Each row below holds a small network's activations on one input, seen along a few directions.
In each table, some parts of the input vary, and every possible input appears once, in random order.
A made-up example of a description, with smaller parts first: one of 4 places along a line, together with either a single point or one of 9 places along a line or (one of 3 separate values, together with one of 5 places around a ring).
Shared parts are said once, and a part with two or three values counts as separate values.

Table:
r1: [ 20  12 -11 -15 -16   7 -20  44  -5  10 -37  15  -4]
r2: [ -3  16 -25  -3 -19  18  17  -2  -9  11   3 -22  22]
r3: [  7   2  17  -2   7   3 -12   7  20   5   0  -8 -10]
r4: [ 13   4 -25 -35 -18  14 -12  -7   4  -7 -27 -17   5]
r5: [-19  -8   8  -6   7 -10  10 -19   3 -12   4  -9 -14]
r6: [-10   7  20   5   9   2 -11  37  -2   4 -13  10 -13]
r7: [-17  12  -8   9 -16  14  18 -11  -7   8  14 -17  12]
r8: [-23 -28   7  -1  14  -9   7 -30  -2  -5  13  11 -17]
r9: [  2 -29  25  11  19 -12   0 -14  12  11  14  22 -16]
r10: [-10  -5  31  10  15 -12   6  25  -5   0  -8  19 -16]
r11: [ 38   5 -11 -24 -15  10 -20  11  18   9 -24  -5   2]
r12: [-18   2   0 -13   3   7  -5 -10   6 -11  -3 -20  -9]
r13: [ 13  15 -34 -15 -37  20   9  -7 -10  14 -11 -13  28]
r14: [-22 -17   0  22  -5   0  30 -32 -14  13  29  14   5]
r15: [  6  -9  25   5  12 -14   4  -3  17   3   5   2 -14]
r16: [ 22   5  -2 -14   4   7 -12  16  19   7 -10 -14  -2]
r17: [ -3   5 -17 -25   0  11  -4  -1   5  -9 -13 -26  -1]
r18: [-18   3   0  17 -12  -2  33 -21 -10   6  20  -6   7]
r19: [ 31  19 -33  65  16 -50 -31 -46 -28 -71  66  21  60]
r20: [-13 -24  32  16  24 -10   4  13  -9   7   1  37 -17]
r21: [  4  12  -1  -6   5   5 -12  48  -4   7 -24   5  -7]
Question: Describe the family of inputs behind these rows.
Answer: either a single point or (one of 4 places along a line, together with one of 5 places along a line)

Table:
r22: [-28 -27  18 -23  10  12   8  -8  16   7 -14  -3 -49]
r23: [ 40   7 -27 -20 -13 -11 -29  12   2  -4 -22  10  11]
r24: [ 31   2 -27 -28  -3   1 -14 -14  25   3  -2 -29   8]
r25: [ 35  23 -34 -15 -21   4 -12  14 -15 -21 -26  -2  27]
r26: [ -5  40 -29   8 -24  22  -9  35 -21   8  -5 -12  27]
r27: [-21  -4  38   3  30  -5  -5  62  -3  14 -21  18 -25]
r28: [  6  -5  18   4  12  17 -21  40   1  22 -13  23  -4]
r29: [ 26  -7  10 -22  10  12 -25  -9  35   2  -6 -19  -5]
r30: [ -4  11 -10   3 -29  20  45   7 -18  24 -10  -5  15]
r31: [ -3 -14  35   2  -8  16  17  11   9  41  -8  16 -14]
r32: [-29  14 -30 -24 -35  28  11 -25  -5   5  -6 -38   9]
r33: [-13 -21 -21 -35 -11  12  11 -25   6  20  -9 -13 -10]
r34: [-15  29 -11   7 -44  21  28   5 -12  26  -1 -19  17]
r35: [  6  21 -27   5  -9  21   7  37 -27   6 -14   2  25]
r36: [-31 -13  55  -1  10  -5  34  32   4  33 -15  11 -35]
r37: [ 23  41 -35 -12 -36   5 -28  12  -9 -19 -17 -15  29]
r38: [ 14  35 -36 -20 -26  17 -13 -14  14 -12   2 -53  26]
r39: [-17 -29  17 -29   2  24   0 -20  15  20 -13  -3 -24]
r40: [-44 -27  37 -32  20   2  17   1  10  12 -20  -7 -45]
r41: [  1  -5  -3  -3 -21   5  28   6  -1  42  -4   6  -1]
r42: [ -1  -6  29 -23  29  -9  -8  11  30  -5 -15 -23 -26]
r43: [ -4  -3  19  11  19   5 -13  53   2   9 -15  23 -29]
r44: [-18  -5 -28 -28 -19  27  28 -23 -11   3 -15 -25   6]
r45: [-39 -29  -2  50  24 -37  22 -94 -23 -42  79  17  18]
r46: [ 26  17 -35 -23 -11  16   3 -12   8 -14  -7 -41  24]
r47: [  7  -1  30 -14  18 -21 -24  38   8 -12 -35  16 -22]
r48: [ 16  -3  -7  67  22 -62 -20 -56 -29 -66  66  38  39]
r49: [ 35  -3  11 -14   0   0 -40  17  13  -5 -26  20  -2]
r50: [-25 -13  17  82  14 -45  38 -64 -29 -21  85  37  28]
r51: [ 11   5 -20  -1  -1   6 -10  36 -10  23  -9  13   9]
r52: [-14  -3  -1  84  34 -43  -1 -33 -40 -38  78  42  36]
r53: [ 24  -1  11  -7   8 -11 -32  29  13 -17 -29  20 -26]
r54: [  7  -8  -8  57  30 -49  -4 -81  -4 -59  86  -1  35]
r55: [-14 -12  35   7   0   5  25  23   9  27  -9  16 -39]
r56: [ 16  -5  10 -16  18   1 -17   2  36 -10  -8 -19 -30]
Question: Describe the family of inputs behind these rows.
Answer: one of 5 places around a ring, together with either a single point or one of 6 places along a line
Question: The inputs of r51 and r33 match in every part but the place on the ring of 5. If r27 is changed in the same way as r51 into r33, which row does it become?
Answer: r40
Question: A walk changes only the place on the ring of 5. It starts at r56 and steps to r53. List the rest of the walk in order.
Answer: r43, r55, r22

Table:
r57: [ -8  16 -19 -15 -14  14  12   6   2   4  -9 -31   1]
r58: [-16  17 -11 -12 -21  27  15   2  -2  14  -7 -30   9]
r59: [  7  17 -11 -13  -5   9 -18   9   7 -17 -13 -19   1]
r60: [ 14  -3  34   8  15  -8  -7  41   8  10 -16  22 -20]
r61: [ 26   3   0   1   7   7 -19  30   7   9 -11  10   1]
r62: [-25 -10  33  -7  -5  14  28   7  10  33  -7  -1 -24]
r63: [ -5  -6  -8 -17  -6  16  12  -1  11  22  -5 -16 -12]
r64: [-18 -22  27  76  34 -55  17 -61 -13 -35  77  34  14]
r65: [-17 -11  26 -10   2   2  25  10  13  23 -10  -3 -32]
r66: [ 10  -5  -1 -14   3  11 -17   2  15   2  -9  -4 -11]
r67: [-11 -13  11 -12   9   3 -10  11   0  -5 -19  12 -24]
r68: [ -7  10 -19  65  15 -40   5 -65 -30 -57  83   4  48]
r69: [ -2  10 -23 -19 -38  27  18 -11  -4  22 -13 -21  15]
r70: [ -6  -7  11  -6  12  -6 -18  28  -4   2 -18  20 -16]
r71: [ -1 -11  33  -7  11  -4  -6  13  17   3 -14   8 -31]
r72: [  8   5 -31  58  -3 -41   8 -80 -34 -50  78  16  55]
r73: [  6  10 -30 -22 -31  14  15  -7   0  11 -15 -22   8]
r74: [ -5 -15  -8  66  24 -39   5 -72 -17 -38  85  21  36]
r75: [  5  -5  12   3  13  -1 -12  39  -8   3 -20  26 -12]
r76: [-26 -22   5  71  32 -48  12 -66 -33 -42  74  38  22]
r77: [ 16   0  -1  -8   6   2 -25  19  11   8  -8   3  -4]
r78: [ -6 -15  33 -14  13  -2  11   9  15  13 -14   1 -25]
r79: [ 22  11 -23 -20 -22   8 -15  -4   4 -10 -19 -10   8]
r80: [ 27  17 -24 -14 -18  -1 -23  13   0  -3 -18  -1  16]
r81: [-34 -12  12 -12  -7  21  23   5  -7  26 -12   2 -17]
r82: [  4  -6  33  -1  14 -13 -13  30  12   9 -14  15 -24]
r83: [ 13  24 -11  -7  -2  -1 -26  26   3 -10 -12 -11   9]
r84: [-13  -5   0 -13 -13  29  16  -4   8  33  -3 -14  -4]
r85: [ 17   6 -23 -27 -20  10   1  -8   2   1 -19 -17  15]
r86: [ 38  20 -23  -6 -17   4 -17  24  -4  -2 -21   6  21]
r87: [-26 -13   4 -15   0   9  20   8  -4  16 -14   1 -24]
r88: [  6 -10   0 -21   5  12  -1  -2  13  12  -9 -12  -4]
r89: [  2  13 -11 -19  -3  10  -2   4   4  -6 -13 -27   8]
r90: [-16 -17  12 -19  11   5   6   7  -2   5 -18   4 -17]
r91: [ 23  26 -11   2  -1   4 -20  37  -1  -9 -15  -4  14]
Question: Describe the family of inputs behind these rows.
Answer: one of 5 places along a line, together with either a single point or one of 6 places along a line
Question: The inputs of r70 and r83 match in every part but the place on the line of 5. If r75 is changed in the same way as r70 into r83, which row does it become?
Answer: r91
Question: Change only the place on the line of 6 in r86. List by row number the other rows that result.
Answer: r69, r73, r79, r80, r85

Table:
r92: [ -6  -5   4  -1  16 -13 -24 -17   6 -33   6  -2 -10]
r93: [-23 -20  25  15  11 -15  33 -12  -6   5  10  15 -13]
r94: [  4  21 -17  21   5  -6  -3  14 -16 -11  15  -3  25]
r95: [ 11  -5  18  34  13 -15 -14  21 -11   5  17  37   5]
r96: [ 21  -7 -33 -13  -6  -2 -14 -38   5 -16   7 -14  14]
r97: [ -9  15  -2  23   2 -10 -14  13 -23 -18   7  16  11]
r98: [  7   1 -10  -2  20  -9 -14 -16  12 -25  14 -22   4]
r99: [-26  -3   0   7   8   6  27 -15  -6   3  21 -17   4]
r100: [ 12 -14  14   3  22 -28  -7 -13  10 -25   6  13 -14]
r101: [-40 -10  14  11   4   2  17 -16 -11  -4  12   2 -10]
r102: [ 16  13 -40   9 -21   1  -3  -7 -19  -4   7   8  38]
r103: [-22 -27  34  24  18  -5  18 -11   3  22  18  24 -16]
r104: [-18   0   9 -61 -26  42  15  55  23  60 -64 -24 -48]
r105: [ 22  20  -2 -41 -21  46 -12  87   8  37 -75  -5 -20]
r106: [ 14 -21  24  10  29 -18 -23 -11  20  -9  16  23 -17]
r107: [ 10   5   9  26   8 -27   2  17 -20 -10   7  28   8]
r108: [-13   5  -3   4 -23  11  29 -31  -3   8  18 -17  11]
r109: [ 21   1  13 -78  -6  32 -26  50  37  27 -77 -28 -31]
r110: [ 15  31 -21  19 -25  -2  -1  -2 -11  -5  10  -2  33]
r111: [-12  -9 -22  -7 -17  15  27 -38 -14  11  15  -7  14]
r112: [ 19   8 -13  -4 -11  -5 -12 -31  15 -19  10 -24  11]
Question: The inputs of r96 and r111 match in every part but one. If r98 is changed in the same way as r96 into r111, which row does it become?
Answer: r99
Question: Describe the family of inputs behind these rows.
Answer: one of 3 separate values, together with either a single point or one of 6 places along a line
Question: Change only the choice among 3 separate values in r103. List by row number the other rows that result.
Answer: r95, r106
Question: Change only the choice among 3 separate values in r109. List by row number the other rows that result.
Answer: r104, r105
